These are the activations of a small neural network, seen along a few directions. Each row is one input.
Each table varies a few parts of the input and shows all the possible inputs, shuffled.
Descriptions start from the smaller parts, as in this example, which fits no table here: line(4) and (point or ring(9) or (values(2) and ring(8))).
Shared parts are said once, and a part with two or three values counts as separate values.

Other details of the inputs shift rows strongly along two fixed directions, in all tables alike. That doesn't count.

Table:
r1: -29 -211 101 135 33 -13 234 -3 316 -160 -128
r2: -230 -189 195 65 206 -164 -235 -201 29 -368 117
r3: 449 11 -251 -61 -153 -475 741 132 573 -153 -86
r4: 170 -37 -4 229 77 -308 501 -74 391 -116 -243
r5: 259 202 -235 0 -223 83 383 316 176 419 -40
r6: 34 277 91 244 152 333 -422 328 -674 611 83
r7: -263 225 -84 -124 -151 552 -528 258 -548 627 159
r8: -13 386 -105 -126 -53 136 -47 184 -57 433 38
r9: 105 247 6 -9 -129 246 95 306 113 492 -184
r10: 194 190 11 -242 -136 -162 529 -146 403 -229 -107
r11: 528 139 300 36 -32 -377 731 52 587 -282 -167
r12: -450 -391 -52 -58 52 188 -274 -313 -29 -315 -17
r13: 155 40 146 193 -23 226 -53 391 -152 367 47
r14: -187 -321 258 62 89 76 -261 -381 -253 -449 134
r15: -92 -330 -13 214 74 -240 196 -304 308 -408 -121
r16: 5 -274 209 35 52 -272 232 -9 394 -415 -21
r17: 477 89 -66 124 -155 -47 259 456 103 330 14
r18: -166 -256 -48 -55 226 -154 -275 -203 -242 -402 111
r19: -413 -338 -267 -75 -7 -59 -180 -432 -83 -387 127
r20: -503 -516 24 182 109 149 -443 -399 -189 -383 87
r21: 232 -111 29 260 12 -250 305 69 219 -76 -41
r22: -15 186 -127 164 -134 520 -292 263 -374 714 -40
r23: -20 251 235 176 -33 367 -557 387 -499 633 141
r24: -328 -245 -44 -248 -47 107 -151 -525 -157 -456 102
r25: 271 178 83 -18 -126 121 -83 497 -123 432 57
r26: 306 -141 -103 81 -47 -344 302 70 253 -175 -8
r27: -491 -392 -59 -279 4 40 -497 -263 -227 -465 258
r28: -158 -130 -121 -41 183 -179 172 -314 219 -358 -205
r29: -95 268 -179 -72 43 333 -506 222 -749 504 183
r30: -248 -222 -257 -109 41 -257 158 -385 114 -422 -3
r31: -463 -375 171 41 106 93 -337 -283 -11 -361 17
r32: -415 -309 -156 40 134 -54 -200 -497 -87 -366 -65
r33: 54 165 105 -13 -83 177 -465 319 -352 402 157
r34: 232 49 -10 -199 -156 -50 291 -48 53 -137 45
r35: 23 275 -219 12 -88 302 -413 282 -713 643 171
r36: -586 -231 -1 -105 179 86 -532 -490 -109 -363 30
r37: -10 350 53 -163 -154 454 -531 121 -713 433 221
r38: -249 -457 12 -61 62 6 -362 -140 -153 -424 198
r39: -305 -403 -209 -117 -37 -3 -300 -235 -173 -381 243
r40: 54 198 -158 183 -110 293 -125 165 -236 584 -109
r41: -216 -409 131 -128 46 40 -396 -439 -344 -583 201
r42: -259 -275 184 -156 64 27 -522 -426 -358 -569 214
r43: 255 -35 -88 71 24 -271 155 96 -4 -50 3
r44: -343 -126 120 -121 28 161 -293 -516 -119 -382 -55
r45: 167 392 -219 -73 -6 63 270 244 -49 447 -88
r46: 70 54 29 -71 -67 -219 377 -32 610 -104 -241
r47: 466 383 23 33 36 -111 179 447 27 397 -25
r48: -158 -113 -67 -251 -68 -314 287 -216 518 -426 -32
r49: 368 240 147 117 49 -359 698 168 760 17 -287
r50: -336 -252 188 43 88 -78 -210 -287 178 -348 -39
r51: 390 321 221 177 -116 240 325 211 16 458 -190
r52: 149 482 -148 -92 -21 85 150 270 -29 521 -36
r53: 251 410 -125 -114 -12 -16 82 331 -85 402 47
r54: 131 116 43 179 163 -107 331 55 192 68 -229
r55: 88 11 73 -73 77 -200 -98 64 84 -124 85
r56: -124 84 -123 -86 -135 490 -534 329 -629 510 249
r57: -410 -373 -154 -209 -7 37 -74 -293 71 -433 103
r58: 253 401 -73 -146 -81 -27 104 357 40 400 58
r59: 388 252 101 150 115 -382 736 148 691 7 -309
r60: 300 -53 26 216 85 -405 493 44 325 -160 -121
r61: 101 274 67 15 -139 483 -119 50 -339 494 -111
r62: 441 228 258 69 -62 -218 712 5 600 -111 -300
r63: 176 -127 63 241 -20 -52 171 177 117 39 20
r64: -295 -230 147 79 290 -145 -340 -286 -131 -417 119
r65: 187 192 -50 -26 87 -276 520 -37 576 -41 -294
r66: 145 304 -36 -148 -177 65 -67 360 -66 414 99
Description of these inputs: ring(6) and (values(2) or ring(9)).
The inputs of r23 and r46 match in every part but the ring(6) part. If r21 is changed in the same way as r23 into r46, which row does it become?
> r40
The inputs of r42 and r62 match in every part but the ring(6) part. If r25 is changed in the same way as r42 into r62, which row does it become?
> r31
A walk changes only the ring(9) part. It starts at r31 and steps to r50. List the rest of the walk in order.
> r49, r59, r54, r4, r15, r20, r1
A walk changes only the ring(9) part. It starts at r30 and steps to r19. List the rest of the walk in order.
> r5, r57, r7, r48, r8, r52, r45
Change only the values(2) part in r10. List by row number the other rows that result.
> r24
A walk changes only the ring(6) part. It starts at r14 and steps to r51. List the rest of the walk in order.
> r61, r24, r34, r41

Table:
r67: -44 -30 -28 -150 -223 -77 530 -102 768 -130 -179
r68: 62 100 262 150 -68 346 143 -380 -175 24 -257
r69: 298 394 376 199 146 49 100 318 116 301 -202
r70: 135 -184 -79 -181 -309 -35 -94 214 6 -23 211
r71: -436 -158 19 -283 68 11 201 -410 468 -471 -116
r72: -113 46 -124 -343 -307 103 48 56 200 30 108
r73: 189 -259 -421 -223 -218 -287 607 52 555 -301 -60
r74: 169 33 96 -432 -65 -271 382 122 387 -353 77
r75: 127 -565 176 20 -103 -428 182 -88 511 -725 152
r76: 104 65 110 321 -236 376 -11 333 69 636 -203
r77: -217 -61 301 -111 238 4 -575 -126 -320 -352 227
r78: 387 37 46 446 121 4 303 459 -25 380 -123
r79: 326 48 -229 -69 -254 226 -166 578 -425 545 209
r80: 15 -126 241 91 -114 -103 494 -42 742 -155 -279
r81: -185 -295 440 44 215 -137 86 -223 357 -616 -60
r82: 348 40 409 222 -33 79 290 -262 -37 -214 -156
r83: 319 -210 328 -76 -30 -273 359 -454 123 -796 67
r84: -285 3 38 -398 105 13 -547 -155 -366 -314 230
r85: 233 277 -385 113 35 -249 757 141 453 308 -255
r86: -95 514 -266 164 -38 257 -302 115 -346 843 -79
r87: -533 54 -125 -123 229 128 -458 -494 -196 -66 -51
r88: 108 -341 111 374 28 96 -78 183 -61 29 -23
r89: -165 -440 -34 137 220 -24 -428 -11 -498 -287 327
r90: -589 52 -41 -207 160 275 -436 -414 -138 -130 -57
r91: 87 -116 398 202 -70 8 84 128 310 -56 -35
r92: 224 173 -114 -342 -267 34 467 -358 65 -259 -65
r93: 11 199 -371 139 -22 347 113 287 -214 684 -104
r94: -328 -490 -109 246 248 -70 96 -296 94 -369 -165
r95: -331 29 -231 -373 140 -188 -212 -415 -19 -364 52
r96: 95 599 -143 -337 -92 215 1 291 -86 485 -45
r97: 475 225 -302 -73 -17 -442 525 394 109 169 61
r98: -136 -86 -12 -160 -102 124 298 -739 111 -479 -166
r99: 327 393 74 252 40 -90 -319 401 -410 561 176
r100: 462 -51 259 363 -186 -67 389 401 466 207 -162
r101: -315 -164 153 378 266 -112 -629 -293 -368 -152 73
r102: -370 -68 300 216 379 115 -785 -298 -516 -104 60
r103: -620 -346 -154 -4 -179 476 -651 -304 -273 48 109
r104: -220 -611 -50 215 56 -86 159 -278 352 -453 -202
r105: 182 211 -115 377 140 -94 433 220 145 442 -287
r106: 280 143 209 -11 228 -396 51 41 127 -189 52
r107: -455 -435 -313 16 -50 285 -302 -270 -137 -98 21
r108: 527 61 65 -331 -228 -300 678 -246 237 -510 -20
r109: 68 4 -36 218 189 -87 -301 217 -509 163 278
r110: 435 192 53 -277 -349 -150 393 452 367 167 97
r111: -29 -53 -51 -353 169 -477 -46 -275 97 -549 104
r112: 187 171 -260 -157 -428 216 100 382 85 493 45
r113: 32 403 0 395 66 121 -171 165 -204 726 -222
r114: 82 235 -470 -81 -110 290 -8 414 -419 635 92
r115: 322 -173 313 -64 -134 -386 428 157 632 -414 100
r116: -167 241 -370 -132 -50 -89 -273 -86 -240 202 99
r117: -11 399 -474 -49 -53 217 -172 327 -553 712 138
r118: -129 370 295 122 12 609 -235 305 -257 723 -163
r119: -228 -382 -291 -156 88 -32 -369 -46 -516 -269 321
r120: -377 -52 139 108 326 -35 -280 -436 -8 -194 -208
r121: -198 -313 39 378 335 -219 -161 -195 -173 -308 42
r122: -207 -533 36 124 41 195 -718 25 -597 -183 380
r123: 269 391 -85 -413 -187 -75 679 298 560 129 -114
r124: -295 -190 368 -140 149 151 -551 -61 -335 -320 322
r125: -137 189 221 67 179 107 15 -83 181 57 -302
r126: 332 440 -192 -45 -98 -199 -111 361 -276 502 132
The inputs of r78 and r119 match in every part but one. If r82 is changed in the same way as r78 into r119, which row does it become?
> r108
Describe the family of inputs behind these rows.
> ring(6) and (point or ring(9))
Change only the ring(9) part in r97. List by row number the other rows that result.
> r70, r74, r79, r84, r110, r111, r119, r126
Which other rows agree with r73 in the ring(6) part? List them by row number.
> r72, r92, r95, r96, r112, r114, r116, r117, r123
Change only the ring(9) part in r69. List by row number the other rows that result.
> r78, r81, r88, r91, r100, r101, r102, r121

Table:
r127: -7 -31 -125 -142 -187 25 608 -378 436 -231 -363
r128: -329 -249 289 -49 250 116 -541 -342 -265 -390 86
r129: 247 -458 -40 108 160 -564 664 -115 639 -654 -144
r130: 221 254 242 62 102 44 245 332 205 274 -167
r131: 121 -26 88 -170 184 -726 566 -355 711 -680 -202
r132: -701 -596 -236 -269 -38 41 -524 -505 -38 -632 126
r133: 102 127 256 236 -103 396 -599 275 -717 433 247
r134: 757 379 208 81 -16 -126 519 452 338 282 -194
r135: -138 189 -287 38 -79 520 -554 245 -618 726 245
r136: -268 -439 78 79 236 0 -347 -203 -394 -468 197
r137: 352 393 -118 -186 -292 -18 617 537 508 478 -222
r138: -569 -104 -79 118 212 158 -328 -708 -334 -222 -182
r139: -70 -467 -293 -242 -129 -371 421 -242 561 -592 -65
r140: 674 515 405 172 -179 17 470 549 309 621 -171
r141: 415 81 60 337 -151 3 325 456 238 495 -102
r142: 62 82 338 161 -75 324 -560 105 -493 270 167
r143: -32 309 30 0 83 164 -618 29 -644 351 121
r144: -110 -325 103 18 220 -373 373 -164 692 -640 -190
r145: -253 459 65 29 117 344 -608 219 -660 706 56
r146: 553 502 -26 -152 -158 -13 353 308 174 349 29
r147: 0 294 -153 -21 -78 441 -408 319 -776 607 347
r148: -605 -549 -247 17 270 -279 -458 -579 -142 -619 102
r149: 172 -116 -225 75 110 -556 457 -53 312 -231 -100
r150: -10 62 -50 278 70 498 -547 378 -603 713 65
r151: 193 -50 -116 -211 -24 -334 331 -168 288 -520 145
r152: 125 -291 101 203 -38 -382 473 -23 799 -378 -177
r153: 316 644 6 -122 -123 183 325 487 134 706 -29
r154: 608 594 58 -263 -328 61 536 529 274 624 -172
r155: -486 78 -119 -117 32 379 -572 -37 -358 208 215
r156: 296 69 -67 -37 94 -561 389 -67 268 -378 -49
r157: -403 -483 -255 -202 -98 80 -393 -274 -374 -314 214
r158: -294 -516 -154 -309 -62 -227 19 -359 -33 -767 191
r159: -434 -432 -9 122 220 95 -505 -240 -76 -334 26
r160: -365 -321 231 140 59 -29 -195 -161 180 -330 18
r161: -197 128 370 164 -17 401 -488 186 -390 425 93
r162: -357 -187 -200 45 180 -240 -236 -263 96 -263 -45
r163: 343 312 226 387 -155 257 533 100 235 497 -391
r164: 423 393 -252 -12 -162 -73 573 430 559 466 -125
r165: -245 305 -124 58 -56 645 -255 -233 -470 493 -60
r166: 110 -460 188 130 26 -490 474 -171 422 -733 46
r167: -403 -434 -14 -410 -60 -29 -465 -558 -187 -763 203
r168: -50 -427 89 241 -4 -124 -38 -91 -16 -246 97
r169: 291 357 14 -283 -243 -33 554 369 413 309 -171
r170: 552 570 45 -186 -133 -92 596 322 433 374 -82
r171: -550 -583 -266 -141 121 -75 -409 -567 -250 -665 332
r172: 213 -335 121 -8 170 -461 347 -206 391 -809 -23
r173: -127 14 -92 -238 -195 355 -597 45 -710 129 277
r174: -208 130 114 293 112 662 -366 -157 -542 441 -205
r175: -368 259 -68 74 135 224 -571 131 -464 479 30
r176: 435 381 -113 109 19 -257 416 418 -59 402 -44
Describe the family of inputs behind these rows.
> line(5) and (point or ring(9))
The inputs of r137 and r144 match in every part but the line(5) part. If r167 is changed in the same way as r137 into r144, which row does it become?
> r134
The inputs of r132 and r164 match in every part but the line(5) part. If r139 is changed in the same way as r132 into r164, which row does it become?
> r135
Change only the ring(9) part in r131. List by row number the other rows that result.
> r143, r145, r148, r149, r156, r162, r175, r176
Which other rows agree with r141 in the line(5) part? List them by row number.
> r133, r140, r142, r152, r160, r161, r163, r166, r168
Change only the line(5) part in r138. List by row number the other rows that result.
> r127, r163, r165, r174

Table:
r177: 242 387 223 -109 -133 309 -106 185 -229 386 -40
r178: -566 -398 -148 -291 -91 231 -618 -314 -303 -317 295
r179: -652 -487 -95 76 57 269 -608 -375 -258 -229 24
r180: -110 416 -141 -202 -28 341 -405 280 -469 623 182
r181: 313 -16 321 102 63 -254 697 39 663 -286 -208
r182: 535 311 -17 83 83 -331 495 555 273 297 -80
r183: 244 24 -16 133 -107 152 -143 511 -238 426 103
r184: 504 -85 -68 77 9 -487 723 73 402 -335 -79
r185: -281 -150 -217 -105 -22 20 47 -478 20 -321 -41
r186: 66 262 269 -51 -47 231 1 98 -106 184 -17
r187: 101 -203 -75 222 108 -172 261 -153 60 -194 -98
r188: 19 267 319 92 -82 322 -87 261 -244 436 -37
r189: -119 -29 78 44 5 -353 -271 -311 167 -335 51
r190: -324 114 -167 -136 82 58 -136 -137 -5 65 -40
r191: 187 239 -108 -65 -132 238 -210 255 -599 406 226
r192: -631 -234 -93 43 269 64 -479 -391 -215 -227 -16
r193: -206 174 -173 -27 -214 558 -402 202 -341 644 21
r194: -472 -383 -141 91 125 38 -208 -602 -180 -450 -43
r195: 324 119 -75 -115 -225 46 106 492 9 323 112
r196: -155 -63 -195 -230 -88 70 -73 -283 -204 -193 168
r197: 275 -239 -38 186 -11 -300 537 172 576 -117 -203
r198: -423 -527 -32 72 384 -393 -96 -458 197 -750 -14
r199: 335 -201 151 209 -133 -634 602 -146 769 -409 -77
r200: 80 294 -65 -145 33 69 -241 373 -350 378 192
r201: -13 -209 313 133 217 -91 187 -194 404 -488 -62
r202: 724 614 189 -86 -123 -2 428 344 200 484 -319
Describe the family of inputs behind these rows.
> values(2) or line(6) or (values(3) and ring(6))
Change only the ring(6) part in r182. List by row number the other rows that result.
> r180, r190, r192, r198, r200
